grid =
[[129 109 120 117 124 140 135 130 138 118 132 118 157 141]
 [133 126 147 147 139 134 147 138 113 130 116 132 142 143]
 [107 142 128 111 141 114 137 132 148 118 138 129 138 119]
 [134 116 156 142 130 142 132 135 124 141 127 147 122 137]
 [125 110 131 129 126 136 122 127 135 139 147 140  99 111]
 [145 124 131 114 122 117 131 143 114 139 109 122 149 138]
 [136 127 126 126 139 113 136 121 116 153 114 127 123 103]
 [138 109 132 120 112 151 119 133 138 133 133 134 140 147]
 [150 101 138 120 111 125 120 136 119 120 118 123 137 129]]
Rows and columns are counted from 0.
(0, 0) => 129
(5, 1) => 124
(1, 8) => 113
(7, 9) => 133
(7, 3) => 120
(5, 5) => 117
(6, 10) => 114
(0, 7) => 130
(5, 9) => 139
(0, 6) => 135
(4, 2) => 131
(5, 8) => 114
(6, 13) => 103
(6, 8) => 116
(3, 4) => 130
(0, 10) => 132
(2, 5) => 114
(5, 10) => 109
(1, 9) => 130
(8, 13) => 129
(5, 7) => 143
(6, 4) => 139
(6, 6) => 136
(0, 9) => 118
(4, 12) => 99
(2, 0) => 107
(4, 10) => 147
(2, 7) => 132
(2, 9) => 118
(5, 3) => 114

X =
116,129,130,110,113,137,112
150,152,134,122,147,123,136
119,137,122,143,135,131,119
111,118,120,142,123,131,120
114,127,121,140,127,132,118
118,127,125,132,125,132,120
142,154,137,105,134,130,123
121,154,124,132,138,134,110
115,122,120,148,129,129,123
118,113,121,145,125,127,130
129,121,136,101,111,131,126
X[0,-7] => 116
X[:, 2] => [130, 134, 122, 120, 121, 125, 137, 124, 120, 121, 136]
X[10] => [129, 121, 136, 101, 111, 131, 126]
X[:, 6] => [112, 136, 119, 120, 118, 120, 123, 110, 123, 130, 126]
X[:, 5] => [137, 123, 131, 131, 132, 132, 130, 134, 129, 127, 131]
X[-11,6] => 112
X[2,2] => 122
X[9,-1] => 130
X[-7,1] => 127
X[-8,4] => 123
X[7,-2] => 134
X[9,3] => 145
X[5,-6] => 127
X[5,6] => 120
X[-8] => [111, 118, 120, 142, 123, 131, 120]
X[6] => [142, 154, 137, 105, 134, 130, 123]
X[-9,-3] => 135
X[-7,3] => 140
X[-6,2] => 125
X[6,3] => 105
X[8,1] => 122

W =
[[126 141 130 131 125 123 122 128]
 [137 126 137 124 123 111 130 129]
 [117 135 119 132 146 150 125 121]
 [135 119 124 130 119 127 133 132]
 [134 133 136 130 124 109 121 137]
 [128 140 132 132 124 120 122 129]
 [116 118 121 125 136 153 134 115]
 [123 143 128 129 126 128 123 128]
 [127 119 118 123 124 145 126 121]
 [138 125 133 129 122 122 126 128]]
W[0, 0]: 126
W[1, 7]: 129
W[6, 6]: 134
W[6, 0]: 116
W[0, 6]: 122
W[4]: [134, 133, 136, 130, 124, 109, 121, 137]
W[5, 6]: 122
W[7, 4]: 126
W[:, 4]: [125, 123, 146, 119, 124, 124, 136, 126, 124, 122]
W[3]: [135, 119, 124, 130, 119, 127, 133, 132]
W[7, 7]: 128
W[1, 5]: 111
W[:, 6]: [122, 130, 125, 133, 121, 122, 134, 123, 126, 126]
W[8, 4]: 124
W[7]: [123, 143, 128, 129, 126, 128, 123, 128]
W[7, 3]: 129
W[4, 2]: 136
W[6, 4]: 136
W[4, 5]: 109
W[8, 5]: 145
W[1, 1]: 126
W[6]: [116, 118, 121, 125, 136, 153, 134, 115]
W[9, 5]: 122
W[8]: [127, 119, 118, 123, 124, 145, 126, 121]
W[3, 4]: 119
W[6, 2]: 121
W[9, 4]: 122

M =
[[117 116 126 138 135 133 133 130 130 147 135]
 [120 114 155 132 114 110 124 139 116 131 115]
 [126 132 132 121 127 126 120 120 117 115 118]
 [135 136 123 127 127 134 137 129 135 125 140]
 [128 134 111 130 138 135 128 118 134 124 138]]
M[0,0] -> 117
M[4,9] -> 124
M[:, 6] -> [133, 124, 120, 137, 128]
M[1,6] -> 124
M[4,1] -> 134
M[3,3] -> 127
M[1,9] -> 131
M[4] -> [128, 134, 111, 130, 138, 135, 128, 118, 134, 124, 138]
M[0] -> [117, 116, 126, 138, 135, 133, 133, 130, 130, 147, 135]
M[4,10] -> 138
M[3,10] -> 140
M[2] -> [126, 132, 132, 121, 127, 126, 120, 120, 117, 115, 118]
M[2,3] -> 121
M[:, 9] -> [147, 131, 115, 125, 124]
M[2,1] -> 132
M[2,0] -> 126
M[3,5] -> 134
M[4,4] -> 138
